These are the activations of a small neural network, seen along a few directions. Each row is one input.
In each table, some parts of the input vary, and every possible input appears once, in random order.
Descriptions start from the smaller parts, as in this example, which fits no table here: one of 3 separate values, together with either a single point or one of 9 places around a ring or (one of 4 places along a line, together with one of 8 places around a ring).
Shared parts are said once, and a part with two or three values counts as separate values.

A family of inputs:
R1: [21,20,5,8,5,4,6,19,-1,24,27,0]
R2: [5,2,-8,29,3,4,0,-1,3,6,0,-14]
R3: [-29,-31,-13,1,-6,-5,-7,-26,6,-34,-39,-8]
R4: [-22,-22,-4,-7,-5,-4,-5,-19,1,-24,-26,0]
R5: [-5,-3,10,-27,-3,-3,-1,-1,-6,-6,0,15]
R6: [-3,-6,-16,38,2,3,-2,-10,7,-3,-14,-22]
R7: [13,11,-1,19,4,4,3,8,1,15,13,-7]
R8: [-10,-14,-24,46,0,2,-5,-18,12,-12,-27,-30]
R9: [3,7,16,-37,-2,-3,2,9,-8,3,13,22]
R10: [-14,-13,4,-16,-4,-3,-3,-11,-3,-15,-13,8]
R11: [11,18,21,-49,-2,-3,5,20,-9,12,26,28]
R12: [29,30,10,-4,7,4,9,30,-2,33,40,6]
Question: Changing only one part turns R3 into R8. The same change can be made to R5. Which row results?
Answer: R7
Question: What do these inputs look like to the network?
Answer: one of 2 separate values, together with one of 6 places along a line
Question: Change only the choice among 2 separate values in R1. List by row number the other rows that result.
Answer: R9

A family of inputs:
R13: [-20,-8,-21,59,7,3,2,-16,7,-9,-13,-30]
R14: [15,19,7,-9,-3,0,1,10,-4,13,17,9]
R15: [-13,-24,14,3,4,5,-3,-18,-15,-8,-12,8]
R16: [-3,-23,-9,14,-9,2,-10,-21,1,-12,-26,-6]
R17: [22,18,1,5,0,3,0,11,3,17,11,-3]
R18: [-6,-14,14,3,-5,4,-8,-24,-16,-9,-17,10]
R19: [16,5,-2,11,11,5,6,17,7,18,14,-11]
R20: [-18,-8,11,-21,3,-1,2,-7,-4,-13,-7,8]
R21: [-7,-16,-21,2,-9,-7,-8,-11,13,-22,-29,-10]
R22: [1,9,14,-23,3,-2,7,15,-10,10,27,19]
R23: [9,21,14,-24,-7,-3,2,9,-12,10,23,22]
R24: [7,7,8,-9,6,1,6,16,-3,13,22,7]
R25: [4,8,11,-16,5,0,7,16,-7,12,24,13]
R26: [10,7,4,-2,8,3,6,17,0,15,19,1]
R27: [-10,-33,-9,15,0,2,-6,-15,1,-12,-20,-8]
R28: [-11,3,11,-22,-6,-1,-3,-12,-5,-13,-11,10]
R29: [12,20,10,-16,-5,-1,1,9,-8,11,20,16]
R30: [13,6,1,5,9,4,6,17,4,17,16,-5]
R31: [24,17,-3,11,1,4,0,11,6,18,8,-9]
R32: [-14,-26,-20,3,-1,-7,-4,-6,14,-21,-23,-12]
R33: [-23,-9,-9,-23,1,-8,2,0,11,-21,-17,-3]
R34: [19,18,4,-2,-2,2,0,10,-1,15,14,3]
R35: [-16,1,-9,-24,-8,-8,-3,-6,10,-21,-21,-1]
R36: [-12,3,-21,59,-2,2,-3,-22,6,-9,-19,-28]
Question: What do these inputs look like to the network?
Answer: one of 2 separate values, together with either a single point or one of 5 places around a ring or one of 6 places along a line
Question: Changing only the choice among 2 separate values turns R33 into R35. The same change can be made to R22. Which row results?
Answer: R23
Question: Change only the choice among 2 separate values in R36. List by row number the other rows that result.
Answer: R13
Question: Change only the place on the ring of 5 in R20. List by row number the other rows that result.
Answer: R15, R27, R32, R33
